Each row below holds a small network's activations on one input, seen along a few directions.
Each table varies a few parts of the input and shows all the possible inputs, shuffled.
A made-up example of a description, with smaller parts first: one of 5 places around a ring, together with either a single point or one of 9 places around a ring or (one of 3 separate values, together with one of 4 places along a line).
Shared parts are said once, and a part with two or three values counts as separate values.
In the rows, 128 means zero.

Other details of the inputs shift rows strongly along two fixed directions, in all tables alike. That doesn't count.

Rows:
R1: [ 42 141 139 166 201 126 163  87 134 126 142 133 126 118  89  83]
R2: [ 54 172 134 168 180 141 170  91 129 141 145 115 141 123  84 102]
R3: [168 139 184 131  87  95  75 155 134 102 126  97 180 126 169 136]
R4: [ 82  47 105 138 192 196 218  72 104 149 137 183  39  97  81 152]
R5: [186 124 156 101  55 124  83 138  89 180 149 107 143 151 160 191]
R6: [105 103  59 113 128 161 161 118  99 182 132 159  98 125  91 120]
R7: [130  50  69 120 156 178 186 112 127 147 116 181  67 103  85 159]
R8: [111 146 136 167 112  97 100 117 131  89 106  86 190 121 130 123]
R9: [ 92 155 156 189 176 128 167 103 154  45 104  98 139 128 107 105]
R10: [113  86  84 113 169 157 183 106 125 151 116 183  75 100 124 112]
R11: [101 120 153 172 158 111 127 114 130 104 122 102 162 119 110 117]
R12: [ 56 153 103 184 149 132 142 120 146  81 120  71 165 118  67 109]
R13: [ 82 156 146 172 188 161 183 107 139  76 135 107 105 137  87 136]
R14: [151 161 111  95 108 125 103 158 157 117 136 105 127 130 142 108]
R15: [101 194 112 132 151 126 138 146 166  67 117  96 134 149 109  84]
R16: [153 126 121 111  80 127  82 179 131 108 141 104 145 131 136 145]
R17: [120 116  98 128 136 155 139 139 149  93 133 106 112 117 103 134]
R18: [134 175 137 126 126  99 120 139 153  83 100 117 143 146 163  97]
R19: [153 144 172 146 122 108 109 126 155  81 121  86 159 117 152 127]
R20: [187 166 135 107  60 108  73 180 150  71 124  72 149 167 163 147]
R21: [172 104 154 105  57 115  88 114  86 167 140 123 140 143 163 175]
R22: [170 117 145  78 102 129 122 123 117 171 147 159  86 128 173 141]
R23: [ 70 106 114 138 164 149 184  72  96 177 136 169 100 119  95 116]
R24: [133 169 123 109 102 117  82 177 150 116 138 104 156 133 140  98]
R25: [179 116 131 111  77 114  76 168 136 121 121 125 155 126 144 153]
R26: [177 145 139  80 104 137 140 143 107 166 148 156  79 162 164 159]
R27: [ 95 143  90 151 147 126 145 104 137 142 109 139 147 116  85  98]
R28: [190 126 161  96  90 141  99 145 123 146 153 110 112 138 163 184]
R29: [136 106  77 102 149 155 180 124 129 147 102 186  74 140 108 125]
R30: [131 136 126 154 120  98  85 148 149 102 114  95 172 127 111 131]
R31: [164  85 116 110 109 135 124 133 126 124 115 138 111 114 156 155]
R32: [142  76  80 122 138 164 178 122 124 125 102 170  77 138  99 158]
R33: [ 57 167 148 158 193 147 166 118 146 122 155 127 128 114  94  96]
R34: [123 131 147 146 119 109  96 147 141  82 116 106 171 114 144 123]
R35: [194 106 126 104  75 119 105 148 116 110 106 135 117 153 181 162]
R36: [140 192 174 123 109  90  68 153 139 144 158  88 167 151 160 122]
R37: [181  92 117  83 115 142 167 119  94 172 118 191  70 146 160 139]
R38: [105 175 175 189 126  87 102 106 146  73 113  59 212 122 124 109]
R39: [159 131 136  86 126 149 140 132 121 179 157 150  82 130 151 150]
R40: [143  70  66  96 136 143 143 128 100 204 122 195  88 124 105 135]
R41: [165 193 182 104  86  84  92 141 141 101 133 109 135 162 187 121]
R42: [146  96 146 106 115 159 128 142  99 166 156 144 104 130 131 178]
R43: [ 69 157 112 168 159 112 142  95 135 111 108 121 165 111 109  80]
R44: [104 147 122 145 149  98 105 128 136 120 119 123 158 122 134  87]
R45: [100 139 126 133 152 120 126 134 140 114 116 141 150 111 136  89]
R46: [173 119 149  96 100 116 107 143 113 164 135 158 136 126 172 121]
R47: [128 172 157 148 112  88 107 111 132 130 120 102 184 127 147  95]
R48: [110  64  68 123 138 161 149 138  99 156 136 145  90 123  83 151]
R49: [172  73 116  90 110 125 128 124  84 211 137 183 101 132 156 137]
R50: [173 104 130  94 122 134 144 121 121 167 129 164  96 117 162 126]
R51: [176 117 160 106  85 128 116 127 108 119 129 133  97 158 166 169]
R52: [ 79 156 114 155 175 129 139 132 167 101 115 134 151 107  89  78]
R53: [ 94 162 111 147 178 129 150 120 183  93 109 122 134 106  96  85]
R54: [ 81 178 111 153 151 106 104 151 158 104 134  82 161 131  99  76]
R55: [166 117 173 113  76  97  63 138 109 143 146 105 150 149 168 161]
R56: [108  69  69 145 140 156 172  99 102 159 108 163 110 110  70 154]
R57: [133 101 141 126 126 144 121 131 100 168 154 125 113 138 122 172]
R58: [163 111 152  78  89 125 104 140 103 183 152 169 108 134 174 140]
R59: [ 85 132 173 157 148 129 128 117 137  92 137 108 146 116 115 124]
R60: [ 77 106 114 172 174 120 139 114 127  97 112 117 147 110  97 117]
Each input here is: one of 2 separate values, together with one of 5 places along a line, together with one of 6 places along a line.
- The inputs of R54 and R48 match in every part but the choice among 2 separate values. If R26 is changed in the same way as R54 into R48, which row does it become? => R13
- The inputs of R50 and R19 match in every part but the choice among 2 separate values. If R41 is changed in the same way as R50 into R19, which row does it become? => R51
- Change only the place on the line of 6 in R50. List by row number the other rows that result. => R10, R14, R22, R39, R53
- Start at R56 and move only the place on the line of 5, one step at a time. The first step leads to R30. Which rows follow, in order? => R25, R7, R32
- Change only the choice among 2 separate values in R52. List by row number the other rows that result. => R25
- Start at R12 and move only the place on the line of 6, one step at a time. The first step leads to R56. Which rows follow, in order? => R8, R38, R21, R5

Rows:
R61: [ 78 163 152 186 171 102 144  94 157  67 100 100 172 109 115  81]
R62: [160  41  73  92  96 168 135 141  81 191 135 173  86 120 114 184]
R63: [ 86 100  83 129 186 169 205  96 113 162 126 184  69 121  86 121]
R64: [105 118 119 145 141 114 125 116 130 136 115 137 158 106 119 103]
R65: [ 94  96  95 127 188 174 212  90 117 151 126 181  61 114  96 124]
R66: [164  67 128  78 120 160 157 126  81 200 149 196  61 131 156 163]
R67: [130 118 125 107 128 136 136 126 102 174 147 151 106 135 136 128]
R68: [122 178 191 151 121 103 109 111 139 106 142  83 160 136 145 127]
R69: [104 113  85 125 151 152 171 119 125 130 117 158  93 131  98 119]
R70: [143 110 103  98 127 140 137 131 114 172 137 159  95 131 134 133]
R71: [152 114 124 122 102 105 115 120 110 150 108 147 143 132 150 128]
R72: [184 128 130 111  58 110  74 158 117 124 123 101 153 152 157 168]
R73: [142 130 104 104 106 127 108 153 136 136 129 133 129 127 132 121]
R74: [191  99 126 102  67 131 100 144 108 132 124 120 123 143 158 180]
R75: [167 127 147  97 113 124 113 144 132 139 135 142 110 132 166 140]
R76: [186 151 126 108  69  99  62 174 146 108 122  88 163 147 156 137]
R77: [190 122 158  88  60 114  88 133  87 192 150 136 125 156 174 173]
R78: [118  68  62 118 150 173 171 130 115 157 124 171  86 110  80 139]
R79: [162 174 167 102  80  94  64 159 130 150 150 103 168 140 175 121]
R80: [ 81 159 157 189 162 119 119 131 170  32 119  65 172 116 102 117]
R81: [ 74 201 185 181 152  94 100 115 156  86 144  57 189 129 115  96]
R82: [206 112 163  97  62  87  65 149 117 141 117 134 154 132 201 147]
R83: [178 130 123  80  85 119  89 156 122 177 141 143 125 133 164 139]
R84: [130 147 191 139 123 112 106 122 130 121 149 104 144 130 149 140]
R85: [101 105  81 123 155 152 162 125 126 133 124 153  94 123  96 114]
R86: [ 84 180 153 182 149  78  99 118 165  70 107  77 203 117 123  73]
R87: [ 55 121 110 163 209 160 193 107 156  76 117 141  99 106  76  95]
R88: [128  78  81 104 146 172 189 110 110 149 119 183  60 125 110 139]
R89: [ 96 147 117 165 167 139 160 118 162  65 107 103 133 121  91 110]
R90: [ 82 208 181 171 164 105 135 112 163  71 132  79 166 129 128  84]
R91: [109  57  72 131 146 171 168 118  95 152 127 157  87 118  82 159]
R92: [ 64 200 159 174 174 112 144 111 153  89 132  94 161 132 108  81]
R93: [189 159 131 110  65  99  70 169 144 105 115  94 162 155 159 142]
R94: [161 150 172 109  77 102  66 142 116 166 156 103 163 136 162 146]
R95: [ 65 109 105 173 209 165 192 111 157  70 112 132 106 104  64 109]
- What is each input in this table made of? => one of 5 places along a line, together with either a single point or one of 6 places along a line
- Start at R79 and move only the place on the line of 5, one step at a time. The first step leads to R67. Which rows follow, in order? => R92, R90, R66
- Which other rows agree with R89 in the place on the line of 5? List them by row number. => R61, R65, R68, R74, R88, R90
- Which other rows agree with R72 in the place on the line of 5? List them by row number. => R63, R69, R71, R77, R92, R93

Rows:
R96: [159  73  97  89 108 134 133 134 106 161 119 178 100 120 148 132]
R97: [114 177 161 147 154 111 136 130 157  86 120 107 141 138 136 100]
R98: [171 198 195 111  83  77  59 160 165  77 130  77 172 146 198 108]
R99: [122 109 131 128 128 130 137 103  99 166 139 136 118 134 123 140]
R100: [120 148 142 167 139 117 118 136 152  63 109  90 157 132 118 123]
R101: [ 64 160 131 153 189 140 158 126 154 100 143 124 116 124  94  95]
R102: [104 151 135 154 139 123 101 151 156  72 129  81 161 132 107 123]
R103: [146  82 132 114 126 151 144 105 101 193 145 163 104 114 127 155]
R104: [145 174 147 141 112  81  84 149 158  86 108  96 184 137 153  97]
R105: [208 113 112  77  50 107  83 150 108 169 118 153 133 149 180 151]
R106: [104 105 126 131 138 148 154 109  95 170 147 146 115 123 105 135]
R107: [107  83  81 105 164 188 203 110  93 184 146 192  49 123  97 137]
R108: [132 188 166 134 134 113 112 134 174 100 134  93 152 125 142 108]
R109: [ 92 118 109 162 154 147 165 110 136  90 110 124 121 121  85 132]
R110: [ 65 130 142 160 173 133 144 113 123 129 147 125 133 115  90 113]
R111: [137 172 144 139  95 108  82 159 153  77 128  64 181 139 134 132]
R112: [136 173 142 121 123 114 114 129 141 116 135 105 130 146 143 117]
R113: [ 79 152 113 164 182 127 152 112 166 100 114 117 150  93  86  87]
R114: [221  98 125  81  57 128  79 159 118 156 131 127 125 130 168 186]
R115: [113  80  90 107 163 179 209  94  94 175 127 202  48 126 102 141]
R116: [200 104 160  91  65 104  84 140  87 179 135 144 131 146 192 172]
R117: [105  85  83 139 151 160 174 111 116 128 122 141  91 124  84 149]
R118: [ 77 138  94 153 164 142 154 123 138 121 119 128 136 115  90  93]
R119: [158  91  80  94 104 134 131 128 102 179 121 164  99 134 134 140]
R120: [183 124 175 100  64  94  67 142 107 148 139 119 151 135 203 154]
R121: [ 59 151 109 162 181 126 138 132 157  97 120 116 147 112  84  81]
R122: [ 96 117 128 163 156 137 144 122 146  68 114 110 130 113 105 118]
R123: [164  89 134  98  88 133 125 112  81 192 134 165 108 138 155 167]
- What is each input in this table made of? => one of 4 separate values, together with either a single point or one of 6 places along a line
- The inputs of R100 and R104 match in every part but the choice among 4 separate values. If R117 is changed in the same way as R100 into R104, which row does it become? => R119
- Change only the place on the line of 6 in R97. List by row number the other rows that result. => R98, R101, R107, R112, R115
- Which other rows agree with R110 in the choice among 4 separate values? List them by row number. => R99, R103, R106, R116, R120, R123
